These are the activations of a small neural network, seen along a few directions. Each row is one input.
Each table varies a few parts of the input and shows all the possible inputs, shuffled.
A made-up example of a description, with smaller parts first: one of 5 places around a ring, together with either a single point or one of 9 places around a ring or (one of 2 separate values, together with one of 6 places along a line).
Shared parts are said once, and a part with two or three values counts as separate values.
In the rows, 128 means zero.

Other details of the inputs shift rows strongly along two fixed directions, in all tables alike. That doesn't count.

Table:
R1: [ 92 157 163  72 147 150 103 135 114 147 137]
R2: [185 131  82 204  99  73 172 136 170 184  86]
R3: [108 112 138 139 146 159 131  95  84  53 146]
R4: [105 132 102 142 140 129 132 126 101  70 127]
R5: [165 123  92 161  98  79 154 145 155 162 110]
R6: [159  98 122 123 122 129 125 132 163 163 148]
R7: [166 125 114 189 107 105 152 110 131 123 102]
R8: [102 116 125 148 148 164 122  96  92  65 143]
R9: [126 115 102  98 141 126 104 162 160 133 140]
R10: [163 101 118 128 112  99 129 151 184 179 139]
R11: [134  72 139  42 147 157  67 171 194 163 169]
R12: [107 139 105 165 137 133 143 116  89  47 104]
R13: [125 101 126  85 132 132  96 149 156 128 158]
R14: [127 210 136 206 106 104 195  83  45 104  72]
R15: [194 121 101 191  92  80 164 122 165 190 110]
R16: [158 110 100 170 111 105 155 133 180 182 112]
R17: [ 62 151 187  48 164 187  89 116  75  86 156]
R18: [ 72 192 161 124 148 152 131 104  27  45 105]
R19: [ 90 113 134 140 159 177 112  97  82  38 137]
R20: [109  90 121  80 154 142  91 161 174 143 163]
R21: [ 90 127 120 121 147 141 113 126  79  28 129]
R22: [187 117 103 226  88  90 190 109 172 202 100]
R23: [170 168 142 184  94  92 186  97 130 231  97]
R24: [147 165 147  88 105  97 131 160 148 204 118]
R25: [173 108 112 174 104 106 166 110 154 175 131]
R26: [103 181 169 126 126 139 132  96  52  84 112]
R27: [ 74 109 135 115 163 180 103 101  80  36 160]
R28: [127  92 139  94 135 150 106 136 152 122 153]
R29: [105 163 175  73 129 139 104 129  97 125 134]
R30: [100  92 133  86 155 163  91 139 148 115 171]
R31: [146 161 164 130 105 125 157 101 108 175 117]
R32: [153 177 142 134  98  89 154 138 120 187  94]
R33: [115 182 169 177 119 144 173  54  21  74  98]
R34: [137 178 143 164 111 109 169 105 112 186 100]
R35: [111 130 130 164 129 140 136  96  80  35 113]
R36: [142 139  96 231 119 116 178  77  93 100 102]
R37: [126  87 121  31 141 131  58 204 199 155 149]
R38: [126 107 116  87 129 122 101 171 164 127 128]
R39: [116  90 121  81 153 149  82 160 177 140 149]
R40: [109  92 116  77 151 143  89 160 175 146 166]
R41: [155 113 101 117 117 100 118 161 169 161 126]
R42: [117  88 113  38 150 129  72 202 205 165 166]
Each input here is: one of 6 places around a ring, together with either one of 2 separate values or one of 5 places around a ring.
Changing only the place on the ring of 6 turns R39 into R19. The same change can be made to R1. Which row results?
Answer: R23
Changing only the place on the ring of 6 turns R25 into R4. The same change can be made to R28. Which row results?
Answer: R12
A walk changes only the place on the ring of 5. It starts at R36 and steps to R39. List the rest of the walk in order.
Answer: R16, R20, R40
Change only the place on the ring of 5 in R19. List by row number the other rows that result.
Answer: R8, R22, R27, R30
